These are the activations of a small neural network, seen along a few directions. Each row is one input.
In each table, some parts of the input vary, and every possible input appears once, in random order.
Descriptions start from the smaller parts, as in this example, which fits no table here: one of 8 places around a ring, together with either a single point or one of 9 places around a ring or (one of 3 separate values, together with one of 4 places along a line).
Shared parts are said once, and a part with two or three values counts as separate values.
(in the rows, 128 means zero)

Other details of the inputs vary at random and push rows far along two fixed directions, the same in every table; ignore that.

A family of inputs:
r1: 129  132  124  130  85  86  173  134  136  157  110
r2: 147  136  141  132  167  82  97  173  104  137  142
r3: 141  128  138  117  198  150  53  147  112  99  139
r4: 135  168  160  125  135  37  141  130  127  145  93
r5: 111  102  110  130  77  172  173  113  145  137  128
r6: 117  125  133  132  79  95  182  132  145  147  110
r7: 144  106  118  122  176  178  64  165  108  114  165
r8: 144  125  116  115  192  183  63  128  115  109  150
r9: 101  112  123  126  76  173  180  74  159  119  108
r10: 136  158  150  125  126  38  144  131  141  137  89
r11: 107  99  108  127  111  238  140  67  127  108  145
r12: 129  100  112  125  139  200  98  139  114  121  156
r13: 125  108  124  119  153  199  93  109  126  95  145
r14: 128  154  163  131  133  52  144  124  125  128  106
r15: 161  117  104  120  194  148  54  181  112  124  159
r16: 148  120  120  128  190  151  65  171  94  129  160
r17: 144  138  134  126  167  86  93  186  117  142  122
r18: 129  130  125  131  78  83  181  130  140  154  111
r19: 111  118  124  125  77  166  183  65  151  121  126
r20: 141  149  136  130  114  43  149  161  126  162  102
r21: 134  102  106  123  150  183  98  151  129  119  154
r22: 122  142  136  126  92  87  172  100  148  138  91
r23: 140  107  102  123  147  192  101  137  116  130  166
r24: 103  117  136  126  80  163  170  76  140  118  112
r25: 146  119  106  115  189  183  61  132  124  108  140
r26: 135  116  117  117  188  186  65  135  130  100  138
r27: 156  142  134  125  174  83  89  179  110  142  143
r28: 106  117  130  131  90  165  172  71  135  118  124
r29: 112  104  118  137  73  165  182  99  129  138  143
r30: 109  104  109  130  75  174  174  112  142  141  124
r31: 105  117  131  131  82  163  180  68  139  118  124
r32: 114  124  127  124  86  153  175  74  147  123  123
r33: 135  117  128  117  186  184  60  132  114  97  144
r34: 153  117  121  128  197  149  57  174  98  120  170
r35: 140  148  146  121  188  87  78  160  126  121  106
r36: 127  155  168  126  133  51  132  133  126  128  93
r37: 142  138  144  127  164  89  88  180  103  140  126
r38: 113  80  99  126  92  245  141  100  130  116  163
r39: 74  186  105  185  81  76  139  105  148  91  145
r40: 129  144  156  132  111  52  148  158  119  151  107
r41: 140  151  146  131  116  45  152  155  122  161  116
r42: 117  144  158  133  102  72  172  101  136  126  107
r43: 132  142  147  131  116  47  150  165  135  148  107
r44: 141  154  155  127  186  76  86  149  106  123  118
r45: 153  137  123  124  160  86  96  177  116  145  128
r46: 144  132  142  126  166  98  85  178  107  132  136
r47: 151  142  132  126  162  90  99  171  108  149  136
r48: 110  120  123  125  76  167  183  65  149  125  123
r49: 119  129  140  139  81  91  184  122  125  151  122
r50: 126  159  161  126  134  42  139  139  139  138  80
r51: 101  116  134  126  77  170  172  74  140  120  111
r52: 127  152  157  126  133  54  139  135  145  127  91
r53: 139  160  153  125  131  30  140  135  140  136  90
r54: 130  131  126  131  82  79  177  133  141  152  114
r55: 106  90  102  121  105  244  142  73  156  97  140
r56: 113  121  116  124  80  156  174  76  150  131  106
r57: 133  117  110  117  161  205  92  106  122  112  147
r58: 146  117  107  115  186  179  64  130  129  102  145
r59: 119  115  113  130  75  159  178  105  131  151  134
r60: 113  84  93  132  97  247  146  94  119  127  165
r61: 131  136  138  132  90  75  176  132  134  153  124
r62: 117  169  78  183  172  129  35  183  108  87  196
Description of these inputs: one of 2 separate values, together with either a single point or (one of 5 places around a ring, together with one of 6 places along a line).
Changing only the choice among 2 separate values turns r37 into r51. The same change can be made to r23. Which row results?
> r48
A walk changes only the place on the ring of 5. It starts at r56 and steps to r50. List the rest of the walk in order.
> r51, r11, r4
Change only the choice among 2 separate values in r10. List by row number the other rows that result.
> r18
Change only the choice among 2 separate values in r54. List by row number the other rows that result.
> r53

A family of inputs:
r63: 88  142  136  139  49  116  213  73  152  138  107
r64: 135  151  155  122  145  86  114  140  119  124  122
r65: 129  138  154  119  131  88  141  127  135  138  105
r66: 138  113  131  116  168  161  87  130  114  112  138
r67: 129  146  146  123  131  88  142  131  141  136  104
r68: 124  99  89  134  83  198  173  101  140  134  162
r69: 122  150  138  138  153  82  113  137  117  126  113
r70: 149  134  110  123  138  120  110  160  121  147  127
r71: 100  93  101  146  70  216  155  109  137  116  154
r72: 124  153  151  136  122  85  135  125  126  128  117
r73: 141  115  131  128  129  120  138  145  114  144  153
r74: 127  132  120  136  113  90  123  162  138  130  131
r75: 138  120  107  123  167  171  88  128  131  108  136
r76: 131  130  117  124  139  147  119  119  140  117  125
r77: 108  130  154  125  63  90  209  87  153  145  90
r78: 136  134  143  125  152  113  106  134  113  116  127
r79: 132  128  145  115  142  132  116  125  126  123  129
r80: 113  119  124  150  56  128  205  101  130  148  144
r81: 110  89  104  123  42  201  202  82  141  155  124
r82: 116  144  131  134  140  121  119  123  124  123  125
r83: 137  132  112  121  160  150  83  129  133  111  144
r84: 145  102  115  126  156  166  109  149  114  138  165
r85: 131  121  139  115  145  146  113  122  124  120  132
r86: 135  107  113  133  120  166  136  129  112  131  170
r87: 130  140  143  126  132  87  142  129  138  133  100
r88: 135  117  104  130  157  159  82  174  129  117  149
r89: 125  147  148  139  123  83  135  123  122  126  113
r90: 147  132  138  119  134  91  118  162  108  156  121
r91: 133  142  127  123  138  121  122  127  142  123  120
r92: 117  114  104  143  113  168  148  121  118  139  164
r93: 111  123  113  143  128  143  112  157  123  126  144
r94: 129  143  153  127  123  84  138  125  122  125  114
r95: 109  135  127  133  56  98  196  81  159  131  105
r96: 121  128  114  131  166  172  86  125  116  111  144
r97: 125  119  129  135  122  125  117  162  120  122  141
r98: 140  125  108  124  167  150  76  132  128  107  142
r99: 115  150  140  138  129  83  137  124  125  129  110
r100: 138  122  108  122  166  172  88  129  132  109  137
r101: 118  120  131  125  106  161  145  97  128  115  133
r102: 120  113  129  116  122  176  137  102  140  125  129
r103: 124  149  149  138  123  84  135  124  124  126  114
r104: 132  143  133  130  129  82  139  127  139  127  102
r105: 105  105  95  125  66  218  168  60  161  112  145
r106: 145  109  106  129  157  168  109  152  117  135  163
r107: 115  146  132  133  140  121  119  124  125  124  127
r108: 122  137  150  131  102  86  160  111  125  126  107
r109: 125  145  147  141  123  83  135  123  121  125  111
r110: 137  137  122  128  148  102  102  132  132  117  123
r111: 130  137  157  119  126  85  139  125  127  131  110
r112: 146  130  111  133  137  104  119  153  122  139  157
r113: 126  119  122  133  128  126  125  165  135  132  127
r114: 138  130  111  122  160  150  83  129  132  110  143
r115: 136  117  117  119  171  177  90  131  129  114  135
r116: 130  102  119  124  147  169  91  164  118  118  152
r117: 148  142  115  125  129  82  112  161  121  152  125
r118: 131  132  118  123  139  147  119  120  141  118  127
r119: 130  137  141  128  133  85  143  129  136  132  97
r120: 137  142  131  136  118  93  128  153  109  154  123
r121: 130  135  156  121  127  84  139  125  126  131  109
r122: 149  126  114  121  151  132  103  165  116  150  127
r123: 110  90  112  130  90  188  152  126  141  128  139
r124: 137  133  153  120  150  85  116  138  117  126  111
r125: 127  103  122  119  141  177  120  109  129  118  127
r126: 138  118  119  121  174  161  91  135  126  115  129
r127: 130  133  151  122  132  86  141  126  132  135  101
r128: 137  118  115  123  118  154  122  139  109  142  140
r129: 124  154  152  135  122  86  135  125  127  129  118
r130: 120  106  116  121  121  216  121  93  126  105  152
r131: 127  135  113  134  124  125  124  146  111  152  131
r132: 112  126  132  126  88  135  181  93  153  133  106
r133: 131  153  150  135  146  84  112  138  118  125  120
r134: 137  136  152  119  156  87  116  140  126  133  108
What is each input in this table made of?
> one of 8 places along a line, together with either one of 3 separate values or one of 6 places along a line
Changing only the place on the line of 8 turns r106 into r112. The same change can be made to r87. Which row results?
> r95
Changing only the place on the line of 8 turns r132 into r130. The same change can be made to r115. Which row results?
> r101
Change only the place on the line of 6 in r91. List by row number the other rows that result.
> r75, r76, r100, r104, r118
Change only the choice among 3 separate values in r122. List by row number the other rows that result.
> r106, r113
List by row number the other rows that have the place on the line of 8 in common with r102.
> r65, r77, r81, r84, r123, r125, r127, r134
A walk changes only the place on the line of 6. It starts at r110 and steps to r98. List the rest of the walk in order.
> r95, r114, r83, r105

A family of inputs:
r135: 134  152  186  131  120  13  158  143  118  141  100
r136: 117  119  139  129  144  152  112  132  129  113  128
r137: 146  142  143  117  168  114  99  136  109  137  121
r138: 122  166  145  140  88  17  166  142  150  142  95
r139: 134  146  114  134  147  110  89  155  131  122  126
r140: 119  111  115  137  104  167  138  117  114  124  155
r141: 122  110  115  119  109  175  159  79  149  118  126
r142: 137  140  118  130  153  110  90  157  135  117  138
r143: 135  130  132  117  160  133  91  136  138  107  125
r144: 145  142  126  128  157  112  103  149  111  140  147
r145: 135  132  128  136  149  116  98  155  99  129  147
r146: 124  116  111  130  96  172  159  99  131  137  154
r147: 100  131  164  138  30  78  235  76  136  147  89
r148: 123  114  129  118  104  177  160  84  132  132  131
r149: 116  120  137  129  144  153  110  132  127  114  125
r150: 111  117  115  122  95  175  145  90  150  113  112
r151: 137  131  114  128  138  150  115  130  115  138  150
r152: 99  110  128  132  99  179  149  100  136  117  120
r153: 123  140  125  142  152  113  93  167  116  124  134
r154: 146  137  131  116  177  113  97  134  127  120  119
r155: 118  118  140  128  145  151  114  132  131  111  131
r156: 107  117  113  142  109  166  136  128  133  118  145
r157: 108  116  114  140  110  165  137  128  135  116  148
r158: 147  137  148  114  170  113  104  137  115  132  131
r159: 126  124  107  131  110  169  139  109  121  140  147
r160: 131  113  142  125  141  152  117  122  111  117  140
r161: 134  144  115  133  148  109  90  155  132  120  130
r162: 145  137  113  131  162  110  101  145  129  126  141
r163: 122  148  128  141  81  60  189  110  149  147  106
r164: 136  139  136  118  159  110  93  142  136  113  115
r165: 127  118  128  117  118  173  145  93  125  132  130
r166: 145  81  102  115  94  177  160  156  138  160  129
r167: 144  141  110  132  163  109  97  146  125  129  134
r168: 137  120  144  124  160  139  96  136  104  118  137
r169: 121  143  151  142  84  54  176  132  121  144  122
r170: 143  142  108  134  161  112  96  145  123  131  131
r171: 139  126  133  134  152  117  99  156  105  124  158
r172: 146  120  165  101  96  27  185  170  141  187  68
r173: 143  139  128  119  170  114  98  129  125  125  112
r174: 125  116  113  120  122  172  141  88  141  119  121
r175: 101  115  110  144  92  172  150  117  135  120  140
r176: 112  116  117  121  96  175  147  90  152  111  116
What is each input in this table made of?
> one of 2 separate values, together with either a single point or (one of 4 places along a line, together with one of 5 places around a ring)
Changing only the choice among 2 separate values turns r160 into r169. The same change can be made to r149. Which row results?
> r175
A walk changes only the place on the line of 4. It starts at r155 and steps to r136. List the rest of the walk in order.
> r149, r152
Change only the choice among 2 separate values in r155. List by row number the other rows that result.
> r157
Change only the place on the ring of 5 in r162. List by row number the other rows that result.
> r142, r146, r157, r171
